Each row below holds a small network's activations on one input, seen along a few directions.
Each table varies a few parts of the input and shows all the possible inputs, shuffled.
Descriptions start from the smaller parts, as in this example, which fits no table here: values(3) and (point or line(11) or (line(4) and ring(5))).
Shared parts are said once, and a part with two or three values counts as separate values.

Table:
r1: .05; .27; -.03; -.13; -.12; .10; .21; -.14; .19; .03; .25; .14
r2: .08; .36; .13; -.03; -.06; .01; .09; -.19; .20; .11; .23; .01
r3: -.45; .08; -.08; .32; .28; -.09; -.10; -.06; -.08; .20; -.72; -.48
r4: -.52; -.26; -.53; .02; .17; .43; .20; -.09; -.30; .03; -.48; -.08
r5: -.14; -.07; -.05; -.25; -.38; .31; .49; .01; -.20; .22; .07; .15
r6: .03; -.12; -.25; -.26; -.28; .26; .33; -.01; .12; .17; .26; .13
r7: -.14; .33; .17; -.09; -.24; .16; .35; -.08; -.13; .06; .10; .14
r8: .13; -.10; .33; .12; .05; -.29; -.32; .22; .03; .16; -.13; -.06
r9: -.08; .43; .32; .02; -.18; .08; .22; -.14; -.11; .14; .08; .00
r10: .13; -.34; .19; .02; .17; -.48; -.56; .19; .06; -.03; -.04; -.19
r11: .25; .12; .15; .05; .08; -.10; .00; -.07; .21; -.12; .26; -.01
r12: .13; -.62; -.39; -.16; -.07; -.01; -.26; .15; -.11; -.29; .14; .13
r13: -.42; .30; -.18; .24; .39; .22; -.02; -.15; -.19; -.11; -.54; -.30
r14: .16; .01; .05; -.03; .03; .05; -.09; .08; -.04; -.25; .02; .27
r15: -.07; .27; .38; .12; -.23; -.23; .15; .00; -.08; .50; -.07; -.16
r16: -.48; .21; -.34; .16; .34; .30; .10; -.11; -.22; -.16; -.50; -.14
r17: .24; -.14; .05; -.02; .23; -.21; -.45; .00; -.02; -.35; .09; -.02
r18: .18; -.35; -.26; -.11; -.20; .12; .21; .10; .13; -.07; .29; .13
r19: .16; -.07; .26; .13; .02; -.37; -.12; .12; .27; .22; .16; -.17
r20: .22; .04; -.03; -.02; .00; -.03; .12; -.03; .20; -.20; .28; .12
r21: .20; .10; .23; .04; .11; -.02; -.21; .04; -.03; -.18; -.01; .12
r22: .10; -.41; -.19; -.13; -.17; .21; .01; .17; -.11; -.11; .02; .28
r23: .21; -.22; -.15; -.08; .15; -.15; -.34; .05; -.04; -.43; .11; .13
r24: .05; .18; .22; .07; -.12; -.28; .01; -.04; .25; .46; .11; -.15
The inputs of r8 and r22 match in every part but one. If r19 is changed in the same way as r8 into r22, which row does it become? -> r18
Describe the family of inputs behind these rows. -> line(4) and (point or line(5))
Change only the line(4) part in r15. List by row number the other rows that result. -> r5, r7, r9
Change only the line(5) part in r20. List by row number the other rows that result. -> r1, r7, r14, r23

Table:
r25: .07; .06; .00; -.15; -.36; .03; .45; -.06; .30; .39; .40; .04
r26: .07; -.09; .06; -.23; -.53; .13; .42; .07; -.02; .36; .29; .22
r27: .44; -.44; -.05; .01; .18; -.45; -.52; .14; .34; -.25; .32; -.07
r28: .42; -.61; .05; -.09; .04; -.35; -.56; .29; .01; -.28; .20; .14
r29: .21; .35; .30; -.03; -.06; .01; .07; -.06; .05; -.13; .23; .19
r30: -.48; .02; -.38; .24; .37; .16; .03; -.12; -.06; .08; -.59; -.37
r31: .18; .19; -.09; -.09; -.05; .16; .24; -.12; .24; -.15; .37; .17
r32: .10; .24; .39; -.06; -.39; -.09; .29; -.01; .10; .45; .28; .03
r33: -.49; -.14; -.29; .14; .21; .25; .01; .03; -.35; .02; -.67; -.19
r34: -.23; .18; -.26; .02; .14; .17; .14; -.20; .01; -.05; -.10; -.13
r35: -.47; .16; -.04; .32; .35; .02; -.11; -.03; -.24; .09; -.71; -.34
r36: .48; -.27; .35; .07; .18; -.58; -.73; .23; .16; -.21; .16; .00
r37: -.21; .33; .12; .10; .13; .03; -.01; -.13; -.17; -.03; -.23; -.11
r38: .16; .02; .00; -.17; -.20; .25; .20; .02; -.07; -.19; .26; .37
r39: -.25; .01; -.16; -.07; -.01; .26; .10; -.05; -.29; -.09; -.20; .06
The inputs of r35 and r30 match in every part but one. If r32 is changed in the same way as r35 into r30, which row does it become? -> r25
Describe the family of inputs behind these rows. -> values(3) and (point or line(4))
A walk changes only the line(4) part. It starts at r26 and steps to r38. List the rest of the walk in order. -> r39, r33

Table:
r40: -.40; .18; -.04; .03; -.15; .32; .47; -.07; -.28; .24; -.28; -.03
r41: .34; -.06; .24; -.26; -.44; -.10; .09; .07; .06; .08; .54; .25
r42: .42; -.11; .28; -.08; -.05; -.23; -.27; .15; .21; -.04; .27; .18
r43: .43; -.55; .01; .06; .15; -.43; -.55; .29; .18; -.27; .13; .03
r44: .35; .07; .05; -.33; -.41; .05; .27; -.06; .24; .04; .70; .38
r45: .36; -.02; .23; -.08; -.19; -.27; -.04; .00; .26; .12; .48; .04
r46: -.43; .28; -.11; .14; .08; .12; .28; -.14; -.04; .24; -.34; -.28
r47: .41; -.19; .20; .03; .12; -.31; -.35; .15; .12; -.33; .30; .09
r48: -.38; .15; -.18; .18; .37; .09; -.14; -.14; -.28; -.23; -.52; -.25
r49: -.40; -.25; -.36; .14; .45; .03; -.39; -.02; -.24; -.13; -.62; -.33
r50: -.37; .21; -.10; .17; .21; .18; -.04; -.06; -.18; .10; -.53; -.11
r51: -.32; .30; -.22; .00; -.15; .54; .68; -.17; -.04; .20; -.13; .04
The inputs of r40 and r49 match in every part but one. If r41 is changed in the same way as r40 into r49, which row does it become? -> r43
Describe the family of inputs behind these rows. -> values(2) and line(6)
Change only the values(2) part in r46. List by row number the other rows that result. -> r45
